Q: [137 107 139 101 112]
A: 139, 139

Q: [126 154 117 104 103]
A: 117, 154

Q:
[[128 128 150 128 128 132 135]
 [128 128 146 128 128 130 142]
 [131 128 128 149 128 128 128]]
A: 128, 150

Q: [102 121 124 126 131 130 115]
A: 126, 131

Q: [123 154 147 130 138]
A: 147, 154

Q: [136 127 100 108 123]
A: 100, 136

Q:
[[128 101 131 127 128]
 [117 134 115 133 115]
 [131 127 132 139 116]]
A: 115, 139

Q:
[[111 122 124 120 120]
 [103 125 141 131 120]
 [113 123 129 112 119]]
A: 141, 141
---
(149, 144, 129, 138, 126, 129, 129) result: 129
((153, 130, 132, 127, 122, 122, 123), (133, 133, 106, 132, 131, 131, 141)) result: 131
(99, 118, 105, 131, 117, 134) result: 117
(129, 153, 118, 130, 133) result: 130
(106, 147, 136, 134, 128, 143) result: 128
(132, 127, 131, 129, 103, 139) result: 103
(117, 134, 153, 133) result: 153
(128, 112, 137, 99, 120, 138, 122) result: 138
---
[131 119 123 145 150 134] -> 123

[[130 145 129 145 129 125]
 [130 100 134 128 116 122]] -> 129

[[131 128 155 148 102]
 [128 134 149 105 153]] -> 155

[115 149 131 118 155 121 129] -> 131

[128 103 139  99 106] -> 139

[103 120 155 121 126 119 132] -> 155
---
((122, 152, 139, 126, 126, 115), (155, 129, 141, 128, 139, 111)) ==> 152
((158, 151, 105, 156, 125, 120), (135, 111, 125, 108, 121, 121)) ==> 151
((149, 125, 128, 129, 120), (106, 121, 121, 139, 147)) ==> 125
((145, 127, 126, 106), (127, 121, 119, 149)) ==> 127
((129, 141, 136, 129, 127, 129, 125), (134, 117, 120, 102, 149, 111, 141)) ==> 141
((136, 148, 124, 119, 119, 113, 122), (152, 157, 149, 133, 105, 132, 144)) ==> 148
((139, 129, 122, 131, 120, 105, 111), (127, 120, 119, 127, 121, 131, 119)) ==> 129
((123, 140, 102, 144, 116, 123), (131, 141, 112, 131, 102, 114)) ==> 140
((140, 133, 132, 99), (112, 126, 151, 145)) ==> 133
((128, 141, 155, 114, 145, 133), (140, 112, 118, 147, 131, 136)) ==> 141
---
[130 123 127 139 152 149 119] 149
[110 152 118 116 134] 116
[151 126 125 122 100 130] 100
[122 141 114 107 117 135 106] 135
[130 129 127 158 137 132] 137
[137 124 112 131 130 104 128] 104
[116 126 146 123 150 122] 150
---
[[131 123 116 118]
 [141 126 122 121]
 [153 146  98 120]] 118

[[100 118 138 100 139 109]
 [133 133 151 153 127 107]
 [110 139 110 154 102 136]] 109

[[127 129 127 129 129 129 127]
 [154 112 155 114 113 113 156]
 [119 128 119 128 128 128 119]] 127

[[151 103 142 131 131 138]
 [153 118 147 115 129 113]
 [145 101 131 142 128 145]] 138

[[127 149 119 121 128 137 109]
 [137 114 136 135 131 117 140]
 [119 141 114 131 117 137 112]] 109

[[126 154 102 142 123 123 155]
 [117 141 122 132 146 115 151]
 [136 108 149 121 136 141 129]] 155

[[139 137 102 121 145 123]
 [142 111 132 127 123 127]
 [134 133 127 136 121 129]] 123

[[103 111 105 130 115 107 110]
 [128 128 128 128 129 127 127]
 [127 112 127 110 136 124 114]] 110

[[136 141 131 134 141 124]
 [124 123 127 127 120 131]
 [117 101 120 108 126 121]] 124

[[128 140 137 126]
 [128 133 151 130]
 [127 142 111 128]] 126
---
[[139 127 142  99 114]
 [136 145 115 107 117]] Answer: 145

[[111 124 127 123 136 141 156]
 [137 106 155 123 135 136 134]] Answer: 106

[[116 115 156 118 155]
 [155 111 103 151 122]] Answer: 111

[[142 134 142 123 136 137]
 [106 122 113 130 119 106]] Answer: 122

[[114 135 116 156 104 120]
 [102 116 105 143 106 105]] Answer: 116

[[130 105 139 116]
 [121 137 128 136]] Answer: 137

[[131 137 136 106 120 136 125]
 [134 137 129 126 136 128 124]] Answer: 137
---
Input:
[[123, 136, 142, 125, 130, 133, 121, 131, 136],
 [133, 127, 144, 117, 130, 128, 131, 125, 126],
 [137, 126, 122, 145, 124, 139, 141, 129, 123],
 [131, 126, 115, 124, 124, 124, 120, 131, 135],
 [132, 131, 149, 127, 130, 126, 138, 125, 126],
 [144, 129, 124, 135, 134, 133, 123, 128, 121],
 [131, 125, 99, 122, 130, 136, 127, 123, 139]]
Output: 131

Input:
[[135, 130, 147, 127, 136, 117, 138, 138, 125, 120, 131, 122, 145, 139, 139, 124],
 [130, 139, 108, 116, 129, 127, 126, 134, 108, 127, 131, 121, 117, 120, 130, 127],
 [125, 133, 140, 102, 119, 117, 133, 132, 122, 127, 128, 130, 142, 136, 130, 126],
 [117, 131, 129, 118, 133, 123, 135, 147, 130, 121, 138, 129, 142, 127, 143, 128],
 [127, 126, 144, 130, 121, 120, 118, 143, 108, 119, 129, 122, 122, 112, 131, 124],
 [116, 134, 141, 131, 135, 128, 134, 137, 138, 135, 129, 113, 134, 140, 113, 132],
 [122, 132, 122, 139, 123, 124, 129, 125, 123, 129, 125, 111, 137, 130, 133, 149],
 [125, 118, 138, 99, 136, 117, 156, 105, 145, 125, 140, 139, 123, 140, 114, 135],
 [124, 125, 139, 112, 140, 135, 139, 126, 138, 128, 131, 134, 122, 132, 122, 117],
 [139, 137, 129, 113, 120, 118, 142, 111, 140, 102, 131, 136, 139, 130, 130, 125],
 [123, 118, 146, 138, 131, 122, 125, 133, 117, 142, 115, 135, 123, 116, 131, 133],
 [132, 136, 149, 124, 128, 114, 133, 150, 123, 103, 123, 126, 128, 128, 139, 135]]
Output: 132

Input:
[[122, 141, 127, 129, 131, 119, 132, 129, 133, 135, 141],
 [126, 114, 155, 131, 114, 125, 119, 129, 131, 130, 124],
 [139, 143, 102, 125, 149, 128, 128, 129, 114, 131, 128],
 [109, 140, 143, 132, 118, 113, 135, 128, 147, 137, 153],
 [141, 124, 126, 127, 136, 131, 119, 129, 113, 130, 117]]
Output: 141

Input:
[[105, 102, 125, 115, 134, 136, 135, 114, 127, 146, 108, 129, 118, 121, 139, 149],
 [105, 101, 149, 129, 150, 131, 106, 140, 132, 123, 137, 113, 141, 102, 107, 104],
 [125, 134, 130, 127, 124, 131, 141, 146, 111, 101, 129, 104, 130, 128, 131, 150],
 [108, 144, 121, 104, 128, 154, 118, 150, 139, 122, 131, 121, 149, 125, 151, 106],
 [132, 127, 115, 122, 140, 118, 142, 146, 115, 140, 110, 144, 103, 146, 150, 154],
 [113, 127, 119, 107, 109, 127, 153, 130, 123, 120, 115, 126, 129, 119, 124, 154],
 [104, 147, 150, 140, 133, 139, 130, 122, 110, 107, 140, 145, 101, 149, 114, 103],
 [105, 152, 149, 146, 105, 110, 132, 129, 125, 103, 123, 105, 104, 120, 116, 128],
 [149, 146, 123, 139, 107, 102, 141, 130, 112, 127, 103, 140, 102, 103, 119, 151],
 [132, 144, 103, 138, 147, 118, 138, 114, 129, 128, 133, 145, 112, 133, 144, 114]]
Output: 132

Input:
[[122, 133, 135, 131, 136, 124, 141, 129, 118, 118, 128],
 [123, 122, 127, 133, 136, 135, 140, 138, 124, 127, 133],
 [132, 135, 134, 127, 136, 120, 137, 137, 149, 134, 140],
 [122, 119, 131, 139, 122, 122, 124, 134, 143, 133, 131],
 [103, 146, 135, 145, 118, 116, 138, 111, 129, 117, 124],
 [123, 119, 125, 131, 123, 120, 131, 130, 122, 124, 130],
 [134, 127, 147, 129, 123, 108, 136, 137, 142, 127, 114],
 [107, 129, 124, 152, 125, 109, 131, 119, 118, 114, 128],
 [129, 132, 134, 119, 127, 134, 133, 114, 122, 136, 151]]
Output: 129
